These are the activations of a small neural network, seen along a few directions. Each row is one input.
In each table, some parts of the input vary, and every possible input appears once, in random order.
A made-up example of a description, with smaller parts first: one of 4 places along a line, together with either a single point or one of 11 places along a line or (one of 3 separate values, together with one of 8 places around a ring).
Shared parts are said once, and a part with two or three values counts as separate values.

Other details of the inputs vary at random and push rows far along three fixed directions, the same in every table; ignore that.
To show where, the next rows are all for the same input, with only those details redrawn:
305 262 -419 -176 26 440 -109 93 -100 277 -263 174
-36 197 -457 9 -155 -175 142 -264 -138 145 -488 233
-37 197 -456 9 -155 -175 143 -264 -138 146 -488 233
310 268 -420 -177 23 447 -113 101 -96 287 -260 177
-81 -443 8 -137 397 -42 -11 -580 -221 -856 -199 -44
-133 -98 162 -10 42 -485 -132 -299 196 -320 -76 265
211 105 164 -159 98 51 -387 146 313 27 133 291
-134 40 125 26 -85 -569 -135 -210 274 -105 -93 350

A family of inputs:
r1: -271 94 457 199 -185 -381 169 -227 269 18 -17 83
r2: 33 54 208 150 32 82 -428 451 39 -9 220 273
r3: 147 31 -249 -119 -133 585 -69 93 -174 536 -192 -228
r4: -265 -80 51 21 -212 -688 60 208 76 -147 135 103
r5: -108 -58 170 69 -270 -265 218 -201 247 -236 -11 66
r6: 173 -390 142 -117 677 661 85 -104 -200 -362 130 -567
r7: -159 -32 276 231 -175 -559 -232 -96 13 -77 -105 357
r8: -316 55 281 324 -376 -482 81 162 90 -210 60 -27
r9: 272 242 129 -28 399 17 -93 225 347 27 183 187
r10: 147 230 -410 3 -199 624 265 325 -40 151 -46 -68
r11: -36 56 306 172 -139 284 -163 400 213 -21 285 -2
r12: -160 -218 185 -5 -333 -538 117 -129 279 29 108 75
r13: -408 -222 226 256 -317 -494 20 71 107 32 140 0
r14: -202 196 -205 194 -356 25 251 -293 -96 236 -485 -77
r15: 278 177 -434 -109 -115 401 105 53 -126 482 157 -310
r16: 42 8 406 -148 156 78 -269 207 138 306 227 108
r17: -127 111 -359 -126 -93 -192 422 -233 -162 333 -334 99
r18: 246 152 219 -178 205 81 -185 154 234 54 192 316
r19: 98 105 205 110 -11 -35 -423 554 -69 -86 210 171
r20: -71 155 51 175 -55 -652 -105 -238 130 -87 175 185
r21: -130 157 -543 165 -208 -187 254 16 -253 23 -334 260
r22: -176 158 -371 188 -165 -241 102 -257 -413 395 -200 -162
r23: -119 -456 -567 -97 32 201 552 -247 -694 -595 -281 -523
r24: -341 -123 295 54 -125 -553 -211 -177 150 126 -76 122
r25: 342 -434 35 -281 511 596 -201 -122 -308 -776 75 -61
r26: -176 -593 224 68 208 242 196 -594 -399 -962 -180 -380
r27: -146 -402 57 -36 413 -191 455 -457 35 -518 11 -373
r28: 209 113 -422 -316 12 486 -22 113 -98 422 -187 -20
r29: -53 326 -408 188 -313 -105 422 -330 -77 171 -141 -182
r30: 9 -97 259 30 -177 15 -236 542 41 95 358 -155
r31: -200 -332 151 144 51 -229 8 -441 -219 -240 186 -430
r32: 194 211 229 139 120 0 -515 142 17 131 340 77
r33: 185 122 66 -38 -5 -74 -266 530 87 -159 269 219
r34: 79 91 294 -3 377 51 -167 268 228 255 211 -38
r35: 114 -21 -437 -107 -162 481 195 323 -122 270 41 -144
r36: -154 -13 55 3 259 -479 267 -150 240 -37 10 8
r37: 191 232 271 120 403 53 -246 245 198 104 122 137
r38: 104 260 396 159 194 175 3 211 421 133 202 -98
r39: -155 -589 -9 -214 183 37 204 -568 -130 -579 -93 -362
r40: -86 -96 233 25 4 71 -346 470 64 132 308 94
r41: 210 -23 -239 -69 -214 563 -10 193 -278 485 -136 -171
r42: -8 -29 226 -14 -43 -33 -347 590 -39 72 300 -2
r43: 102 -598 252 -233 443 522 -285 -93 -386 -549 116 -258
r44: 125 213 324 161 -52 198 -248 90 192 121 402 -196
r45: 236 238 -301 -37 37 530 -263 109 -285 347 -341 107
r46: -198 -109 252 -66 -157 -524 252 -216 328 113 121 62
r47: 273 416 -307 -4 122 504 423 132 164 290 -124 -159
r48: 113 -550 320 -266 505 662 -31 -212 -281 -428 182 -446
r49: -243 40 175 175 -348 -546 226 115 248 -332 133 18
r50: -88 2 -431 -65 -268 -204 287 -146 -216 248 -351 111
r51: 8 -69 89 -127 10 39 -190 455 222 63 370 145
r52: -37 197 -456 9 -155 -175 143 -263 -138 146 -488 232
r53: 132 122 272 -127 -95 209 -123 102 507 38 201 34
r54: 148 6 419 -55 314 155 -345 84 29 -75 153 200
r55: -90 172 -506 35 -158 -272 253 -272 -251 313 -131 -105
r56: -89 264 -262 30 -249 -25 589 -291 10 190 -341 18
Q: The inputs of r6 and r37 match in every part but one. If r13 is changed in the same way as r6 into r37, which row does it become?
A: r2
Q: The inputs of r12 and r25 match in every part but one. If r30 is changed in the same way as r12 into r25, which row does it become?
A: r19
Q: Describe the family of inputs behind these rows.
A: one of 2 separate values, together with one of 4 places along a line, together with either a single point or one of 6 places along a line
Q: Which other rows agree with r20 in the place on the line of 4 and the choice among 2 separate values? List them by row number.
A: r9, r18, r21, r25, r33, r52
Q: Which other rows does r13 become when the choice among 2 separate values takes its other values? List them by row number.
A: r35
